A small network was shown many inputs. Here are its activations along a few directions, one row for each input.
Each table varies a few parts of the input and shows all the possible inputs, shuffled.
Descriptions start from the smaller parts, as in this example, which fits no table here: values(3) and (point or line(11) or (line(4) and ring(8))).
Shared parts are said once, and a part with two or three values counts as separate values.

Other details of the inputs vary at random and push rows far along three fixed directions, the same in every table; ignore that.

A family of inputs:
R1: [ -4 -17 -20 -14  -2   0 -24 -22 -21  -3  22  -3  -5]
R2: [  3 -33   0   0   7 -27  -2 -12   5 -24  15 -10  17]
R3: [-18  -2 -12 -23  -1  10 -19 -23  -9  -8  24  15  -1]
R4: [ -6   7   4  -4  -1   6  12   3   7   5 -15   8  -2]
R5: [ 18  10  24  14  11 -18  -2   8  23 -35 -15  -4  -5]
R6: [  7   5   9  10   1  12  22  16  13  14 -31  -5   7]
R7: [ -7  -6 -18 -20  -8   7 -23 -25 -13  -1  22   3  13]
R8: [-11  22 -16  10  17  -8   4  21 -25  -5  -3 -10  -3]
R9: [-21  27 -27   8  10   3  11  14 -32  20   2  -4   2]
R10: [ -6 -21  14   0 -16   9  -7 -23  38   9  -7  16  -8]
R11: [ -3  -8  -8 -34   3  10 -15 -23 -14  -3  23   6   1]
R12: [-16  -2 -27  -2 -36  38  30  10 -29  93  12  18 -15]
R13: [ 12 -31  31   5 -17 -18 -22 -28  42 -21  -8   3 -16]
R14: [ 0  5  4 -1  8 -4 -1 10 12 -1 -8  9 -4]
R15: [ -4  29 -26  -8   6  11   2  28 -37   2  17  -7   2]
R16: [ 1  2 16  2  0 13  5 10  4 11 -7 -1  6]
R17: [  1  -5  -3  10  -2   3   1  15   0  12 -20  -8   2]
R18: [ -5   2   4   4   9  -1  10  -3   9   4 -19  -1  -5]
R19: [  0   8  14  14   1 -15  -3  -5   3 -14  -1  -9  -2]
R20: [ -2   4  -4  -4  10   5  -9 -12 -24  -9  24  -8   2]
R21: [  0 -22 -20 -22  -7 -12  -4 -12 -11  -8  39   9  10]
R22: [  2   2   6  -4  -5  13  13   6  -1  11 -17   2   5]
R23: [-5  2 14 16  8 -4  2 -4  8 -6 -8 -3 -5]
R24: [ -4  13  13  19  -2  -4  10  16  23   3 -27  -4   8]
R25: [  0  21 -14  -2  16   8   8  31 -28  11  -4   0   7]
R26: [  9  27   6   3  14   8  22  27  -9  -4 -11 -13   5]
R27: [  2 -23 -22 -16  -6 -12  -1 -15 -14  -8  43   3   6]
R28: [  9   3  13  13   0  -7  -3  -3  -4  -8   0 -17   6]
R29: [-24   9 -43 -24  10  -1 -20  -8 -39  -3  28   5  -6]
R30: [-13 -24 -16   0 -38  35  36 -15  20  85 -12  32 -31]
R31: [  9  10   5   2   6  -6  -3   7  15 -15  -4   7  -7]
R32: [  2 -10 -11 -20   3   6 -11 -31 -21  -4  26  -1  -7]
R33: [ 17   5  13  -3   5   0   4  -4   4 -15  -1 -11  -1]
R34: [ -9  27 -12   4  -1  12  14  28 -33  19  -5  -5  15]
R35: [  3   0   8  -1  -4   4  -2  21   3   5 -12  -3   3]
R36: [ -4   5   9  17   3 -13  -1  -4   3  -4  -8  -8  -1]
R37: [  2  15  11   7  -4  -7  -1   2  13 -10   0  -2  -1]
R38: [ -5  23 -12  15  14  -1   8  15 -34   6   2 -21  12]
R39: [  2  19  -2   3   5  -9  -5  11  -4 -23   7  -7  -7]
R40: [  2 -15   2  -3   6 -14 -21 -19  18 -17  -8   8  -4]
R41: [ 17  -3   8   8   9  -8  -6   1  -1 -14  -6  -8  -1]
R42: [ -4 -13 -19 -25   7   7 -14 -31 -17  -1  17   1   1]
R43: [ -8  10   6   6  -9   0   5   8   7   5 -13   4   5]
R44: [  0  22 -11   6  22 -11   3  11 -23 -18   3  -3  -5]
R45: [ -3 -14  -7   0  -7 -12  21  24  -6   9  -2   5  18]
R46: [ 22 -11  10  -7  -1  -7 -21 -18  11 -26   9  -1  -3]
R47: [  3  28  15  17  16  -4   9  18   3 -24  -2 -10   0]
R48: [ -9   5  -1   1  -8   1   1  17   7   2 -15   7  -1]
R49: [ 13   4  20   7   3   3  -3  -1   8 -15   5 -10   2]
R50: [  7 -24  11  10  -9  -8  -3 -19  25  11 -15  12 -17]
R51: [ -2   1  10   5  -9  18   8  10   1  15 -13   4   8]
R52: [ -3   2   3   9  -5  19  12   9   3  22 -14   2   7]
R53: [ 14   9  14   8  -4  -6  -5  -1   2 -12   5 -15   7]
R54: [-10   4 -11 -20  -1  10 -15 -23  -5  -9  35  13 -10]
R55: [  7 -34   7   7 -24  16  16 -24  17  47 -12   8 -19]
R56: [ -8   1 -19 -23  -8   2 -21 -15  -5 -10  30  11 -13]
R57: [ 10  11  12   5  -8   1   0   6   4  -1   0 -10   8]
R58: [-12  -3  -9 -12   2   3 -14 -29 -15  -7  33   7 -13]
R59: [ -3 -19 -13   9   3 -13  23  17  -2   8   0  -5  17]
R60: [ -9  22 -17  14   9   7  13  22 -31  21  -6 -15  13]
R61: [  2  -2  13  14   7   4   2  -2  -1   1  -6 -10   3]
R62: [  9  10  13   0   7  -6   5  -6  12 -21  -1  -4  -9]
R63: [ 10 -17  -3  -8  -4   2 -14 -11  12  -3  -8  10   5]
R64: [ 19  -9   8 -11  -3  -2 -19 -12  14 -18   5   5   0]
R65: [ 16   4   9   5  -3  -5  -9  10   4 -19   1 -13  -1]
R66: [  4  14  13   9  -2 -12  -4  -3   9 -19   6  -7  -2]
R67: [-7  7 14  4  4  6  5  7 15  4 -5  4 -2]
R68: [  1   8  21   9   4 -10   0  23  23 -12 -24  -3   0]
R69: [  7  -6  -3   9   7   0   2   9   0  10 -19  -2   3]
R70: [  8 -14   3 -11  -7   2 -15  -8   6  -5  -7  12   6]
R71: [-14 -25 -19   4 -47  26  21  -3  20  77 -11  31 -30]
R72: [-11  -2 -27 -31  -7   8 -25  -8 -31  -7  23   7   6]
R73: [  3 -32  16   3 -17  11  -8 -27  26  18  -8   6  -3]
R74: [-12  -6 -31 -10  10 -12  13  18 -23  -2  19   0  23]
R75: [  5  -1  11 -14   2  -2  -7 -21  22 -21   5   4  -9]
R76: [  4   6  13  10   2  -7   5  17  21  -7 -29   8   2]
R77: [ -2   3  -6   5   3  -1   4   9  12   7 -17  11  -3]
R78: [  4   4  14   4  11  -9   5  -9   6 -17  -6  -6  -8]
R79: [  1  20 -12   7  15  -3   1  24 -33 -11   5 -20   3]
R80: [ 15 -25  32   0 -22   9 -10 -22  40   3   0   7  -6]
R81: [ -2  -6  10 -20   5  -1  -9 -19  16 -12   4   7  -5]
R82: [-6 11 11  4 -1 -3  1  8 10  4 -6 -1  1]
R83: [  0   2  10   7  13  -8   6  -8   6  -8 -13  -6  -6]
R84: [ -7 -12 -24 -25  -8   7 -27 -15 -12  -6  17   6   4]
R85: [ -9   2   8  15   5   3   6   2  11   8 -15   1  -3]
R86: [ -5  10  -8   7  14 -12  33  49 -20  12  -1  -7  22]
R87: [  4 -17  -2  11   5 -21  17  10  -4 -14  12 -12  14]
R88: [ 11  -6   3  11  11  -7  -4   2  -2  -5 -13  -7   1]
Each input here is: ring(8) and (point or (values(2) and ring(5))).
- The inputs of R44 and R76 match in every part but the ring(8) part. If R79 is changed in the same way as R44 into R76, which row does it become? => R72
- List by row number the other rows that have the ring(8) part in common with R40. => R9, R17, R18, R29, R42, R59, R60, R69, R73, R85
- Change only the ring(8) part in R6. List by row number the other rows that result. => R11, R22, R26, R32, R33, R42, R55
- Change only the ring(5) part in R1. List by row number the other rows that result. => R38, R55, R61, R88
- List by row number the other rows that have the ring(8) part in common with R12. => R11, R14, R16, R25, R35, R67, R68, R81, R82, R86

A family of inputs:
R89: [  5  29   3  28  19 -14  22  29  -2  -6 -15  -6 -11]
R90: [ -2  25   5  22  24   5  31  30 -19   8 -13 -14   0]
R91: [ -3  26 -23 -31  41 -18 -19  18 -39 -67  20 -14  38]
R92: [ 11 -21  38  12 -30  -2  -4  -2  43   4 -13   2  -2]
R93: [  0   7  36   0 -13  21 -16 -17  55   8 -47  20 -22]
R94: [ 17 -20  23  11 -27  -2  -8 -11  28   8 -10   1 -17]
R95: [  4 -25  18  17 -13  -7   8 -28  32  12 -13   3 -17]
R96: [ -9 -19 -34 -25  -3  -7 -25 -19 -15  -4  26  13  -7]
R97: [-10  31  -1  23  11  -3  34  40  -6   4  -7  -3   0]
R98: [ 23 -18  27  -2 -24   8  -3  -9  32   6  -6  -1   0]
R99: [  4  32   2  13  17   2  37  37  -8   2  -9 -10   1]
R100: [ 19 -13  23 -21  18 -12 -56 -41   4 -68  21 -17  22]
R101: [-35 -17 -66 -21 -34  32  23   1 -38  88  36  39 -14]
R102: [-10 -25 -24 -28   4   5 -22 -23 -25   0  25   9  10]
R103: [-15 -22 -33 -24   0  -5 -19 -30 -20   1  22   4   7]
R104: [  1  29   4  25  12  -1  18  26 -21   3 -18 -26  11]
- Describe the family of inputs behind these rows. => point or (values(3) and ring(5))
- Start at R102 and move only the ring(5) part, one step at a time. The first step leads to R103. Which rows follow, in order? => R96, R101, R91
- Change only the ring(5) part in R89. List by row number the other rows that result. => R90, R95, R97, R99
